A small network was shown many inputs. Here are its activations along a few directions, one row for each input.
In each table, some parts of the input vary, and every possible input appears once, in random order.
A made-up example of a description, with smaller parts first: one of 5 places around a ring, together with either a single point or (one of 2 separate values, together with one of 4 places along a line) or one of 9 places along a line.
Shared parts are said once, and a part with two or three values counts as separate values.
In the rows, zero is written as 128.

Other details of the inputs shift rows strongly along two fixed directions, in all tables alike. That doesn't count.

Table:
row 1: [ 80 126  83 127 119 150  78 145 141 125  54]
row 2: [ 79 133  84 139 120 144  83 149 145 134  50]
row 3: [137 109 126 138 118 122 100 157 120 132 161]
row 4: [132 108 124 133 115 136 126 126 129 108 128]
row 5: [134 119 157 145 117 140 130 148 118 119 135]
row 6: [130 111 125 137 116 143 126 131 122 114 140]
row 7: [ 78 142 103 135 109 151  88 162 140 137  64]
row 8: [138 119 139 141 116 139 126 143 115 116 136]
row 9: [156  94 144 147 110 147 133 146 107 103 159]
row 10: [136 101 108 137 124 135 122 122 126 112 125]
row 11: [ 78 140 116 132 117 162  80 154 139 119  70]
row 12: [ 44 223  84  68 175 108 102  98 173 187  37]
row 13: [138 105 110 145 125 123 133 138 130 124 115]
row 14: [134 107 139 139 120 124 102 162 114 131 166]
row 15: [132 117 135 140 114 129 137 145 132 123 124]
row 16: [ 77 130  81 131 114 129  59 166 145 142  86]
row 17: [131 117 127 143 113 137 129 134 122 116 136]
row 18: [106 183 103  80 174  97 134  62 150 160 107]
row 19: [ 76 132  90 130 111 134  60 170 142 144  92]
row 20: [175 111 155 137 129 118 166 132 112 125 175]
row 21: [136 120 143 143 120 134 134 150 127 122 127]
row 22: [153  96 136 150 106 132 145 156 117 118 145]
row 23: [139 105 112 136 118 127 124 128 123 116 118]
row 24: [132 109 116 137 120 138 126 126 125 112 134]
row 25: [156  93 128 151 104 130 139 144 116 112 143]
row 26: [158 156 145  90 155  95 173  70 126 145 179]
row 27: [135 119 150 143 123 137 136 160 115 127 134]
row 28: [134 115 135 140 123 148 124 136 118 113 142]
row 29: [159 153 143  94 156  89 176  66 136 145 169]
row 30: [131 121 149 146 123 143 127 144 112 115 142]
row 31: [104 196 136  82 168 108 136  82 150 165 113]
row 32: [152 101 163 155 115 137 145 160 113 112 150]
row 33: [150 107 127 138 114 125 139 128 118 112 145]
row 34: [138 106 118 138 116 126 125 124 129 110 116]
row 35: [156 122 121 116 144 102 157 107 129 138 140]
row 36: [179 122 180 112 147 115 177  89 109 119 207]
row 37: [136 118 151 143 118 141 130 153 112 124 138]
row 38: [ 80 121  73 130 118 125  55 162 146 142  77]
row 39: [179 125 160 113 136 102 180  82 120 122 197]
row 40: [154 100 126 140 117 120 139 122 127 116 132]
row 41: [101 127 120 148 107 156  94 171 128 125  84]
row 42: [160  85 120 151 108 127 136 140 117 113 135]
row 43: [105 191 112  81 176  94 149  77 155 171 113]
row 44: [155 102 152 153 107 140 134 144 113 101 152]
row 45: [157 157 144  98 158  96 176  71 131 152 179]
row 46: [155 161 165 101 166 103 174  81 121 151 184]
row 47: [101 197 110  78 174  97 141  67 154 171 112]
row 48: [164 145 135  93 166  81 179  68 139 148 158]
row 49: [136 120 137 148 119 140 128 144 121 123 135]
row 50: [134 122 137 145 120 140 126 139 118 115 137]
row 51: [ 96 199 147  79 171 111 133  82 143 158 116]
row 52: [131 111 133 133 112 141 126 130 126 110 135]
row 53: [133 113 149 136 121 149 125 145 110 114 144]
row 54: [134 114 126 141 117 125 136 141 133 121 119]
row 55: [ 75 141  92 139 116 148  84 149 142 125  63]
row 56: [ 96 120 108 146 102 147  94 154 137 110  78]
row 57: [133 119 151 141 119 142 127 148 110 117 139]
row 58: [134 108 117 132 116 137 125 131 123 113 131]
row 59: [ 90 201 136  73 183 118 131  75 141 164 123]
row 60: [ 77 143 109 136 108 150  89 156 146 132  62]
row 61: [ 96 197 117  80 173 101 143  84 155 174 110]
row 62: [146 141 143 123 147 116 156 117 126 140 153]
row 63: [152  91 134 143 104 143 135 141 112 104 156]
row 64: [151 101 156 159 118 139 145 161 109 116 155]
row 65: [155  82 124 144 111 134 131 127 121  98 138]
Each input here is: one of 5 places along a line, together with either a single point or (one of 3 separate values, together with one of 4 places along a line).
The inputs of row 25 and row 37 match in every part but the place on the line of 5. If row 33 is changed in the same way as row 25 into row 37, which row does it become? -> row 57
The inputs of row 9 and row 58 match in every part but the place on the line of 5. If row 21 is changed in the same way as row 9 into row 58, which row does it become? -> row 54
Start at row 21 and move only the place on the line of 4, one step at a time. The first step leads to row 31. Which rows follow, in order? -> row 44, row 11
Which other rows does row 56 become when the place on the line of 5 takes its other values? List them by row number. -> row 34, row 39, row 44, row 51
Which other rows does row 22 become when the place on the line of 5 takes its other values? List them by row number. -> row 12, row 20, row 27, row 35

Table:
row 66: [133 142  33  70 166  55 145  29 169 154  98]
row 67: [162 120 169 120 121  96 137 120 127 127 197]
row 68: [168  10  40 191  61 112  90 184 133 103 118]
row 69: [163  72 165 174  77 126 117 187 113  99 154]
row 70: [ 55 151  94 160  99 164  71 189 141 139  78]
row 71: [189  96 179 133 116 110 190 113 123 104 152]
row 72: [ 78 103 101 149 111 176  40 199 112 119  95]
row 73: [ 73 179 121  74 132 132  92  86 157 128  82]
row 74: [109 105 113 189  79 182 116 180 122  94  76]
row 75: [ 77 178 102 107 125 140  99 131 138 156 128]
row 76: [ 93 141 117 125 156 141  79 151 127 144 114]
row 77: [102 182 122 119 143 116 150 144 145 175 104]
row 78: [132 145 137 111 173 128 140  91 118 134 115]
row 79: [ 75 114  93 163  75 195  84 170 123  95  77]
row 80: [176 106 157 138 154 114 146 136  99 133 189]
row 81: [172 122 170 110 130 107 168  72 129 105 182]
row 82: [173 111 147 102 160 130 157  72  99 110 197]
row 83: [ 80 194 108 110 148 138 153 112 154 158  53]
row 84: [182  39 156 195 104 148 135 219  86 103 154]
row 85: [136 141 140 109 176 126 161 105 123 140 103]
row 86: [159 167 149 115 151  94 184  96 125 162 193]
row 87: [164 106 165 113 104 106 130 119 115 117 209]
row 88: [ 89 154 108 140 119 159 123 122 139 121  94]
row 89: [ 92 191 136  83 151 112 123  79 159 143  71]
row 90: [189 100 182 134 116  89 174 145 122 130 179]
row 91: [109 160 125  96 182 132 126  76 129 136 115]
The inputs of row 83 and row 77 match in every part but one. If row 88 is changed in the same way as row 83 into row 77, which row does it become? -> row 70
What is each input in this table made of? -> one of 2 separate values, together with either a single point or (one of 3 separate values, together with one of 4 places along a line)
Which other rows does row 78 become when the choice among 3 separate values takes its other values? List them by row number. -> row 74, row 89
Which other rows does row 84 become when the choice among 2 separate values takes its other values? List them by row number. -> row 85

Table:
row 92: [115 244 198  36 182  82 170  41 149 168 165]
row 93: [145  78 138 196  96 152 137 212 118 116 126]
row 94: [ 39 197 123 108 118 150  90 134 167 140  66]
row 95: [200 111 178 125 173 128 209  72  94 110 231]
row 96: [ 55 171  90  88 106 135  85 115 168 142  53]
row 97: [138  90 133 180  49 159 115 172 116  84 140]
row 98: [155  53 103 176  85 131 133 197 116 109 112]
row 99: [160  43  93 186  84 107 121 181 127 100 108]
row 100: [ 52 186 142 105 172 170  84 133 125 142  43]
row 101: [108 208 117  28 219  58  91  60 133 216 228]
row 102: [154  78 114 198  84 141 132 202 109 116 121]
row 103: [216  91 153 108 109  68 190  42 134 108 232]
row 104: [160  41  94 176 100 156 101 146 113  67 111]
row 105: [221 123 213 127 157  88 214 115 103 152 222]
row 106: [ 68 156  73  95 157 158  86 111 143 135  40]
row 107: [ 63 179  84 116 158 164  89 113 133 143  50]
What is each input in this table made of? -> either a single point or (one of 3 separate values, together with one of 5 places along a line)
Which other rows does row 95 become when the place on the line of 5 takes its other values? List them by row number. -> row 100, row 104, row 106, row 107
